Each row below is a small network's average activation on inputs in which a field has the value named, seen along a few directions.
Values that are neighbours, or in one group, have similar rows; names and order tell nothing.
In the rows, 500 means zero.
Strong random noise was added to every row along 8 fixed directions; ignore it. To show where, here is one row again and again, with new noise each time:
[539 477 477 465 532 494 515 520 653 497 361 614 646 575 506 400 440 578
 517 535 506 548 520 539]
[547 534 478 372 563 398 575 372 393 560 523 577 410 476 407 324 411 533
 504 642 486 415 489 440]
[522 586 408 487 734 367 644 392 328 583 608 633 370 355 530 432 426 471
 492 530 456 372 491 412]
[611 406 445 362 536 467 561 547 543 501 502 559 547 619 366 304 403 643
 579 542 446 408 485 416]
[550 532 410 715 483 293 706 892 292 512 504 477 360 387 395 460 492 449
 249 596 596 369 569 406]
[489 415 427 584 754 494 533 656 579 495 487 730 672 431 548 631 534 661
 511 465 488 631 470 523]
[510 670 506 508 517 538 552 198 450 519 444 401 349 543 592 443 351 172
 570 368 413 449 659 515]
[404 479 553 488 735 441 593 491  65 443 604 406 159 315 319 485 391 541
 469 602 460 491 548 605]
[571 474 371 685 471 469 576 792 694 444 302 518 640 518 647 464 466 532
 422 374 551 424 567 546]
[449 389 536 454 490 594 349 400 526 429 357 497 510 418 528 602 528 667
 556 543 537 662 481 691]


Values of FAFE:
mal: [424 450 596 550 559 442 432 469 521 607 606 660 512 284 469 760 667 643
 413 700 541 776 325 520]
galar: [348 499 505 536 623 651 370 388 458 467 638 477 477 404 646 701 505 508
 551 381 428 633 520 511]
fige: [459 388 516 522 595 483 559 726 621 376 408 545 703 567 441 339 510 633
 519 504 505 555 497 572]
dufu: [529 581 502 582 542 493 622 572 574 449 382 491 546 637 518 372 368 320
 479 452 465 493 635 501]
bavug: [360 516 646 607 528 500 426 381 328 579 595 425 352 366 457 622 517 406
 396 570 529 655 510 457]
simi: [362 558 513 399 464 517 381 406 452 506 425 576 501 328 546 511 463 589
 461 652 526 606 448 724]
zif: [473 514 510 413 376 530 486 522 454 451 650 388 331 475 402 507 510 618
 496 582 423 522 444 523]
verab: [459 589 474 504 238 434 508 528 562 541 360 434 658 523 612 321 495 523
 433 578 560 373 513 644]
vot: [458 620 599 511 512 504 554 367 676 588 358 501 689 604 545 312 402 377
 571 421 419 494 588 608]
kirul: [480 497 525 555 411 616 354 416 506 439 508 340 344 415 636 869 682 392
 463 383 566 582 405 586]
papog: [561 577 474 450 365 533 397 231 447 489 406 393 288 327 758 556 492 490
 511 469 608 304 488 638]
fefiv: [471 666 531 631 603 408 625 564 268 572 586 473 366 413 530 528 557 392
 405 501 579 267 531 504]
kapek: [492 608 550 458 564 422 595 572 523 485 496 523 535 572 465 292 547 458
 403 525 580 379 443 521]
tul: [421 494 558 446 666 508 579 451 467 445 642 596 607 642 448 406 452 398
 587 552 450 629 570 458]
tuteb: [458 642 540 555 618 418 514 545 474 582 560 593 537 566 518 549 527 308
 374 446 537 498 461 271]
Each value of FAFE is a pair of two hidden parts, and every pair occurs once (3 first parts, 5 second parts).
- verab and tul share the first part; verab and fefiv share the second. Which value has the first part of fefiv and the second part of tul? => kapek
- zif and galar share the first part; zif and kirul share the second. Which value has the first part of kirul and the second part of galar? => tuteb

Values of DIZAL:
vidi: [377 401 573 398 366 554 308 496 344 531 534 546 512 304 403 603 644 851
 453 799 587 727 405 705]
malut: [362 364 569 534 711 606 563 538  95 432 826 247 289 503 272 580 478 470
 552 384 390 515 584 534]
luv: [468 553 466 484 549 377 524 391 400 639 689 737 409 271 462 661 541 493
 441 698 475 650 399 351]
tafi: [524 428 488 421 364 607 413 268 429 505 649 195 247 512 557 444 486 397
 631 288 390 274 448 392]
nin: [644 503 438 435 325 571 436 343 746 689 660 714 841 791 465 510 606 340
 666 439 379 554 505 162]
vom: [322 564 589 475 583 498 376 373 504 490 392 495 416 194 756 484 517 705
 348 659 616 583 369 892]
pufog: [607 472 464 520 617 363 520 652 479 623 715 687 531 523 382 717 693 537
 440 511 575 418 364 218]
bem: [565 261 356 472 145 448 388 691 452 457 446 325 371 241 496 551 628 893
 453 666 570 394 365 598]
zazak: [585 551 459 494 655 489 674 605 217 564 739 530 414 551 327 550 543 285
 624 380 397 359 563 309]
teba: [323 362 703 742 530 606 438 815 472 253 119 379 542 440 448 635 452 555
 465 495 587 809 680 984]
lil: [448 639 661 419 592 443 488 303 527 555 480 643 535 579 418 542 498 279
 409 709 564 808 508 444]
fazoz: [487 563 574 445 688 473 655 599 663 395 210 549 607 755 397  51 131 522
 520 537 414 510 694 602]
zar: [450 509 539 432 499 439 473 390 398 549 595 588 380 363 407 418 502 647
 380 730 594 557 404 406]
tovof: [555 474 320 487 397 558 486 451 642 626 817 572 625 565 637 783 706 476
 606 247 423 334 364 212]
kab: [546 572 350 636 477 360 648 594 492 619 537 668 640 480 430 473 552 320
 368 631 488 567 549 311]
gatoz: [521 296 361 480 655 271 502 846 271 540 676 691 417 124 354 614 603 912
 363 777 567 508 289 342]
mekon: [608 322 496 423 757 576 529 583 457 473 750 616 460 641 268 698 559 616
 668 398 433 540 374 246]
nik: [500 588 532 601 430 423 454 628 639 462 229 533 636 448 722 482 608 569
 366 502 664 383 485 724]
lerom: [412 628 654 560 445 326 601 686  94 515 594 383 313 399 217 392 576 409
 266 777 647 458 506 485]
vitu: [635 477 382 372 321 432 506 359 588 636 529 663 683 565 501 337 584 606
 565 599 538 302 422 272]
dab: [542 770 417 568 369 154 689 626 439 706 551 684 393 324 543 420 592 384
  42 874 677 430 432 299]
bav: [539 478 521 637 285 389 481 571 432 484 363 372 408 429 554 478 473 480
 442 548 592 448 592 557]
sazap: [512 463 536 437 725 435 576 648 559 398 351 733 593 513 332 473 443 693
 460 686 587 694 486 575]
mosa: [560 486 472 680 395 519 571 861 568 431 426 366 584 663 448 556 534 385
 360 367 559 419 525 394]
Each value of DIZAL is a pair of two hidden parts, and every pair occurs once (4 first parts, 6 second parts).
- kab and gatoz share the first part; kab and bem share the second. Which value has the first part of bem and the second part of gatoz? => luv
- vidi and tovof share the first part; vidi and zazak share the second. Which value has the first part of zazak and the second part of tovof? => nik
- zar and malut share the first part; zar and lil share the second. Which value has the first part of lil and the second part of malut? => lerom
- teba and pufog share the first part; teba and bav share the second. Which value has the first part of bav and the second part of pufog? => mosa

Values of BOVA:
binu: [581 454 358 518 535 543 441 344 432 440 542 430 301 310 719 647 570 552
 639 300 502 271 448 488]
dag: [571 260 380 537 362 616 432 726 775 319 321 331 608 565 599 404 410 741
 612 297 427 450 516 598]
betot: [683 418 234 562 374 369 526 696 621 580 506 639 578 343 634 540 586 681
 472 484 531 289 386 308]
duf: [511 536 389 442 671 379 470 220 380 614 598 714 391 201 653 596 561 558
 527 571 509 447 358 375]
lili: [425 482 615 390 578 526 424 351 360 491 594 561 405 445 383 621 560 533
 485 676 540 702 436 540]
kefov: [383 467 552 649 660 509 473 602 182 539 776 511 368 330 387 894 702 456
 434 488 509 654 461 399]
gefa: [394 623 637 614 504 451 509 495 289 539 512 465 379 422 418 658 599 275
 333 604 606 630 538 541]
zasa: [398 539 409 639 721 528 586 553 312 484 687 423 405 339 686 593 470 479
 528 271 412 348 533 581]
lom: [499 477 569 498 405 526 522 631 535 514 550 413 563 641 368 456 530 502
 468 509 498 503 505 498]
BOVA is arranged as a line.
- Which values are neighbours of gefa? Give them in the order they are listed. => lili, kefov
- Which values are neighbours of betot? Give them in the order they are listed. => dag, duf
